Each row below holds a small network's activations on one input, seen along a few directions.
Each table varies a few parts of the input and shows all the possible inputs, shuffled.
Descriptions start from the smaller parts, as in this example, which fits no table here: one of 4 places along a line, together with either a single point or (one of 2 separate values, together with one of 5 places around a ring) or one of 11 places along a line.
Shared parts are said once, and a part with two or three values counts as separate values.
In the rows, zero is written as 128.

A family of inputs:
R1: [119 123 141 159 122 109 117 123 137 145  94 133 119 151 152 121 110]
R2: [126 133 115  91 135 137 129 127 120 136 122 137 131 136 126 138 129]
R3: [103 111 148 187 118  96 109 120 157 152  90 137 103 144 153 110 103]
R4: [118 122 133 128 123 131 125 128 120 135 110 135 135 142 143 133 123]
R5: [185 113 133 139 107 154 157 162 118  90 234 101 164  75  94 143 141]
R6: [119 142 131 131 132 125 128 124 121 126 105 123 130 141 143 127 129]
R7: [118 138 100  48 153 144 123 115 119 136 126 147 121 128 107 137 138]
R8: [127 145 115  96 139 135 132 123 115 124 119 128 131 127 122 128 145]
R9: [118 136 141 173 125 109 122 121 139 137  92 124 116 147 146 116 121]
R10: [102 119 146 200 119  95 118 115 155 136  85 127  98 140 152 107 119]
R11: [189 102 129 119 107 156 148 167 119  99 234 107 166  83  97 145 128]
R12: [112 152 104  63 155 144 129 111 117 122 124 137 122 123 102 132 150]
Question: What do these inputs look like to the network?
Answer: one of 2 separate values, together with either a single point or one of 5 places along a line
Question: Changing only the choice among 2 separate values turns R12 into R7. The same change can be made to R9. Which row results?
Answer: R1

A family of inputs:
R13: [175 114 149 201 101 134 139 166 135 104 178  87 152 100 124 120 134]
R14: [121  96 157 198  98  95 130 136 153 140 130 135 140 138 141 126  99]
R15: [111 153 118 106 152 109 110 104 137 161  86 150 100 142 124 116 127]
R16: [116 115 169 205  98  96 114 133 135 139 102 130 146 153 170 116  86]
R17: [175 142 109  55 144 167 165 141  98  89 240 113 156  67  77 160 163]
R18: [115 130 107  90 134 135 128 123 126 148  74 141 125 170 147 139 119]
R19: [ 75 162 109  66 147 120 126  93 100 140  62 159 121 152 142 131 144]
R20: [111 134 116 127 153 135 131 114 150 135  94 126 103 139 122 125 143]
R21: [150  87 154 180 115 121 109 134 135 115 146 110 112 124 147 115 117]
R22: [106 158 114 139 145 124 133  99 141 118 111 131  82 126 101 121 151]
R23: [ 96 156 113  90 148 118 121 113 122 154  70 143 120 150 147 126 130]
R24: [140  96 140 175 106 120 120 143 144  99 165 107 120  97 133 110 117]
R25: [174 120 108  32 124 189 137 164  88 123 205 133 188 105  89 160 134]
Question: What do these inputs look like to the network?
Answer: either one of 2 separate values or one of 5 places along a line or one of 6 places along a line

A family of inputs:
R26: [ 74 129 116 108 152  96  96  77 162 173  49 168  69 149 126 110 122]
R27: [145 149 134 211 126 116 150 126 155  77 158  80  95  94 105 108 159]
R28: [ 98 103 150 207 114  80 114 116 167 151  83 141  91 152 161 112  97]
R29: [145 129 106  35 132 170 135 146  87 127 144 140 175 132 123 152 131]
R30: [176 107 141 153 110 137 141 154 125  99 212 109 152  85 104 132 131]
R31: [142 144 100  45 147 159 146 125 102 115 167 134 138  98  94 149 161]
R32: [ 94  92 146 210 117  77 106 111 183 158  84 149  75 142 143 106 103]
R33: [152 133  97  36 151 172 145 128 105 111 188 135 144 100  77 154 160]
R34: [100 108 154 210 110  92 116 125 152 142  87 133 114 154 166 110  95]
R35: [121 133 159 220 104 101 105 132 137 146  47 107 123 183 192 104  92]
R36: [135 135 108  39 140 164 135 134  91 122 150 137 160 123 112 150 140]
R37: [ 67 142 117 109 151  99 114  91 150 166  48 164  86 165 144 120 118]
R38: [180  93 151 149  90 150 135 176 116 120 192 111 187 111 137 143 105]
R39: [166 110 146 157 106 139 138 154 124 103 203 110 153  92 113 135 126]
R40: [132 146 103  46 146 159 139 122 100 114 161 135 140 109  98 149 156]
R41: [142 134  97  40 144 160 142 132 107 121 173 133 144 100  92 151 155]
R42: [ 80 156 123 102 148 116 112 103 117 153  39 145 116 175 163 118 127]
R43: [187  97 138 145 110 151 146 157 129 101 232 109 156  83  91 143 132]
R44: [110 191  98 109 172 135 146 100 132  87 122 102  88 106  87 117 186]
R45: [ 78 150 118 108 151 108 110  96 128 162  45 153 103 161 156 113 121]
R46: [ 93 174 123 117 143 116 104 104 114 159   5 130 115 202 176 113 116]
R47: [108 118 159 211 105  96 119 136 141 143  75 124 123 163 179 112 102]
R48: [178  99 137 149 104 138 143 161 130 107 214 110 156  86 105 135 126]
R49: [169  99 151 153 100 143 135 166 116 112 193 111 172 105 126 136 111]
Question: What do these inputs look like to the network?
Answer: one of 2 separate values, together with either a single point or one of 5 places along a line or one of 6 places along a line
Question: Changing only the choice among 2 separate values turns R26 into R32. The same change can be made to R31. Which row results?
Answer: R30
Question: Which other rows does R27 become when the choice among 2 separate values takes its other values? List them by row number.
Answer: R44
Question: A walk changes only the place on the line of 6. It starts at R33 and steps to R41. List the rest of the walk in order.
Answer: R31, R40, R36, R29

A family of inputs:
R50: [193 112 143 132 106 154 143 161 101  92 218 103 176  91 111 139 132]
R51: [176 103 125 100 111 159 140 160 114 110 206 120 171 102 100 145 124]
R52: [171 103 132 116 108 152 149 157 111 100 219 117 168  81 104 144 136]
R53: [173 124 119 127 124 147 150 148 135  86 222 102 140  70  73 129 152]
R54: [ 88 110 144 169 121 103 100 113 144 153  49 143 107 175 171 112 100]
R55: [143 152  92  18 152 173 150 127  91 101 176 130 154 101  82 152 166]
R56: [ 92 138 135 206 135  85 117 103 173 143  68 125  66 141 142 100 128]
R57: [110 129 157 215 114  93 113 125 147 153  61 123 109 167 179 111 102]
R58: [ 79 147 124 121 147 104 106 101 138 170  37 151  95 175 161 119 114]
R59: [ 67 168 105  93 162 109 117  87 133 161  23 153  85 175 148 123 137]
R60: [159 128 109  47 136 170 140 143  93 111 193 128 161  96  98 150 149]
R61: [ 84 122 151 191 120  86 111 111 155 155  64 141 104 161 167 113  98]
Question: What do these inputs look like to the network?
Answer: one of 2 separate values, together with one of 6 places along a line
Question: Changing only the choice among 2 separate values turns R59 into R55. The same change can be made to R57. Which row results?
Answer: R50
Question: Which other rows does R51 become when the choice among 2 separate values takes its other values? List them by row number.
Answer: R54
